These are the activations of a small neural network, seen along a few directions. Each row is one input.
In each table, some parts of the input vary, and every possible input appears once, in random order.
Descriptions start from the smaller parts, as in this example, which fits no table here: one of 8 places around a ring, together with either a single point or one of 11 places along a line or (one of 3 separate values, together with one of 6 places along a line).
Shared parts are said once, and a part with two or three values counts as separate values.
(in the rows, 128 means zero)

Other details of the inputs shift rows strongly along two fixed directions, in all tables alike. That doesn't count.

A family of inputs:
R1: [ 90  86 122 150 163  41 129 125 116 146 129  77  72 168]
R2: [108 121 140 102 137 141 113 106 116  94 161 121 166 118]
R3: [109  94 130 153 171  42 139 138 114 162 135  70  69 139]
R4: [ 97 101 137 165 163  37 122 142 144 155 117  71  77 141]
R5: [161 130 119 105 144 119 139 118 109  96 145 126 159 116]
R6: [125 154 131 153  88 179 129 168 167 183  86 163  99 133]
R7: [119 141 105 142  76 184 137 131 141 165 102 174  82 163]
R8: [154 122 115 119 136 129 138  99 100  92 140 135 152 109]
R9: [143 128 123 131 129 122 121 101 128  82 122 134 163 111]
R10: [165 156 147  74 112 156 111 114 109  85 140 153 201 122]
R11: [135 125 153 105 133 125 110 118  99 106 129 130 170 123]
R12: [ 99 152 117 151  88 201 133 159 187 174 117 157  92 129]
R13: [154 126 144 112 145 126 128 125  97 111 135 126 166 100]
R14: [128 124 130 110 146 147 132 116 116 102 167 120 158  97]
R15: [133 158 106 147  87 172 140 160 178 167  96 163  94 149]
Each input here is: one of 3 separate values, together with either a single point or one of 4 places along a line.
The inputs of R12 and R14 match in every part but the choice among 3 separate values. If R9 is changed in the same way as R12 into R14, which row does it become?
> R8
Which other rows agree with R2 in the choice among 3 separate values? List them by row number.
> R1, R7, R10, R11
Which other rows does R15 become when the place on the line of 4 takes its other values? List them by row number.
> R4, R6, R9

A family of inputs:
R16: [144 141  95 159  95 133 154 163 150 189  81 153  57 176]
R17: [161 152 122 159 103 122 152 182 151 209  68 151  58 149]
R18: [219 172 155  85 108 146 122 135 102 102 102 169 214 106]
R19: [ 93 135 121 151  98 141 126 145 163 176 110 138  66 166]
R20: [164 147 117  94  93 176 119  84 107  68 126 176 202 122]
R21: [167 167 107 123  73 178 141 156 143 166  79 191 106 172]
R22: [161 166 128  88 104 179 114 105 137  65 143 161 200 106]
R23: [130 146 136 106 115 211 114 108 141  63 159 153 205  82]
R24: [ 47  53 156 156 213  18  99  89 102  81 171  33 129 110]
R25: [ 60  72 158 154 221  14 111 129 133 121 174  19 121  89]
R26: [111 123  86 169  95 143 147 124 150 164 100 149  59 160]
R27: [156  90 132  57 192 102 145  73  17  62 217  97 183  99]
R28: [ 49 101 151 164 154  99 121 171 166 196 135  74  66 127]
What do these inputs look like to the network?
> either a single point or (one of 2 separate values, together with one of 6 places along a line)
Which other rows does R28 become when the choice among 2 separate values takes its other values? List them by row number.
> R25

A family of inputs:
R29: [132 107 170 100 206  64 105 123  99  67 176  65 212  71]
R30: [147 125 137  63 122 156 104  75  71  56 150 154 212 132]
R31: [120 160 138 133  96 195 134 195 184 199 113 151 112 113]
R32: [139 129 132 113 126 115 134 129 107 149 141 121 111 150]
R33: [157 155 121 157  99 152 141 164 145 180  85 156  93 129]
R34: [155 165 132  81  64 224 114 112 111  99 124 198 191 146]
R35: [140 137 143 115 129 109 128 141 119 139 128 124 111 145]
R36: [116 138 141 108 139 172 109  89 142  47 169 140 204  83]
R37: [134 130 153  98 120 134 102 106 105  78 121 144 179 143]
R38: [142 127 139  70 157 163 132 119  84  92 187 124 197  83]
R39: [ 87  98 148 149 155  48  97 120 120 127 108  92 114 163]
R40: [185 128 106  97 133 122 139  79  96  39 145 144 204 112]
R41: [ 80 124 130 160 126 145 110 125 176 119 137 114 120 110]
R42: [194 162  80  86  86 215 149  98 117  84 126 203 176 125]
R43: [114 150 119 136  88 228 156 186 157 219 132 158  74 137]
R44: [ 59  94 137 169 157  74 105 117 171 115 140  74 115 104]
R45: [116 121 143 142 143  55 121 151 143 171 106  89  90 148]
R46: [ 69 124  99 148  94 205 141 121 159 157 147 143  72 131]
R47: [161 164 123 150  82 169 143 168 163 190  73 171 101 126]
R48: [172 137 135  58 136 128 122  96  66  73 171 133 196 115]
R49: [ 82 104 143 155 129  61 102 137 140 152  88 102  98 164]
R50: [111 135 141 135 132 169 141 177 150 181 135 127  93 122]
R51: [129 106 107 170 160  37 133 118 133 107 104  88 102 141]
R52: [122 105 101 171 150  64 149 123 137 131 105 110  70 156]
R53: [156 147  98 133  87 193 164 145 116 189 110 180  76 139]
R54: [158 163 140 108 109 139 117 147 135 139 115 143 144 136]
R55: [141 145  97 163 103 118 143 144 174 149  78 148  99 146]
R56: [131  79 128 156 179  41 143 113  83 140 134  72  86 128]
R57: [137  97 137 156 170  52 140 128  99 134 117  87  90 123]
R58: [ 54  83 122 162 163  93 123  97 137 119 173  85  99 120]
What do these inputs look like to the network?
> one of 5 places along a line, together with either one of 2 separate values or one of 4 places along a line
The inputs of R42 and R52 match in every part but the place on the line of 5. If R46 is changed in the same way as R42 into R52, which row does it become?
> R36
Which other rows does R57 become when the place on the line of 4 takes its other values? List them by row number.
> R35, R37, R52
Start at R40 and move only the place on the line of 4, one step at a time. The first step leads to R56. Which rows follow, in order?
> R32, R34
Which other rows does R50 become when the choice among 2 separate values takes its other values? List them by row number.
> R36

A family of inputs:
R59: [152 140 124 124 104 184 137 144 109 146 112 169 133 137]
R60: [103 139 126 114  89 174 111 115 137 128 125 158 133 155]
R61: [ 89 114 108 159 128 126 136 128 160 135 126 123  79 149]
R62: [141 111 126 139 156  91 130  93 106  86 150 102 147  97]
R63: [136 158 108 124  97 161 131 151 177 134 115 152 131 147]
R64: [164 137 140 102 140 123 129 141 102 122 121 140 158 126]
R65: [ 86  97 123 183 134  84 122 135 137 159  95 109  66 164]
R66: [146 149 116 128 115 122 139 140 152 149 132 121 107 132]
R67: [107  88 113 160 160  83 149 141 116 162 116  97  80 132]
R68: [167 137 122 100 149 136 140 132 112  97 140 137 174 104]
R69: [106 151 163 135 116 176 113 154 166 160 143 125 134  82]
R70: [143 130 129 130 108 154 138 150 114 167  95 157 118 139]
R71: [140 132 113 117 136 124 146 155 134 150 136 118 115 142]
R72: [100 108 123 150 128 124 146 154 120 188 118 123  47 167]
R73: [108  96 122 101 164 112 131 100  89  97 180 102 150 120]
R74: [177 154 147 103 126 115 118 117 111 101 122 138 170 108]
R75: [146 107 121 119 164 120 137 109  90  82 152 117 171 103]
R76: [144 132 122 120 149 106 121 117 140  75 128 126 174 110]
R77: [115 127 114 151 119 134 146 123 143 151 139 124  71 131]
R78: [160 136 144 122 115 119 120 112 107 118 109 139 155 109]
R79: [118 148 110 120  89 188 137 114 142 148 150 154 106 128]
R80: [122 109 121 141 147  96 121 108 133  89 114 115 157 113]
R81: [118 159 157 106 113 225 122 174 154 154 146 152 166  87]
R82: [147 120 128 132 166  64 131 111 119 102 141  93 135 102]
R83: [116 136 122 106  95 188 133 136 112 165 134 160 110 156]
R84: [120 131 130 154 117  78 133 159 148 200 107 104  47 168]
R85: [106  92 118 156 167  74 122 101 125  81 134  93 138 121]
R86: [148 130 122 136 124 122 135 113 126 121 121 129 135 101]
R87: [ 58 113 161 159 150 119 103 156 175 150 135  89 117 107]
R88: [154 150 143  95 122 115 107 126 134  88 121 132 188 140]
R89: [126 121 129 161 119 110 130 126 119 158 111 123  83 137]
R90: [156 162 134 109  87 184 128 120 126 126 127 168 133 126]
R91: [113 140 113 102 104 184 118 100 141  89 151 156 167 127]
R92: [129  99 144 117 178  36 126 139  96 134 138  73 122 150]
R93: [128 140 130 142 116 117 120 147 150 143  91 142 113 151]
R94: [146 145 111 106 110 204 150 136 126 123 145 168 137 124]
R95: [120 100 144 139 151  63 107 108 112  95 103 105 154 128]
R96: [109 132 130 125 100 142 123 114 120 159 136 134  92 146]
R97: [130 122 144 107 140 114 107  96 112  61 136 127 178 126]
The inputs of R81 and R87 match in every part but one. If R83 is changed in the same way as R81 into R87, which row does it become?
> R60
What do these inputs look like to the network?
> one of 3 separate values, together with either a single point or (one of 2 separate values, together with one of 6 places along a line)
Which other rows agree with R89 in the choice among 3 separate values? List them by row number.
> R62, R66, R69, R74, R77, R78, R79, R82, R84, R86, R90, R96
Start at R83 and move only the place on the line of 6, one step at a time. The first step leads to R72. Which rows follow, in order?
> R59, R70, R64, R92
Which other rows does R68 become when the choice among 2 separate values takes its other values? List them by row number.
> R64
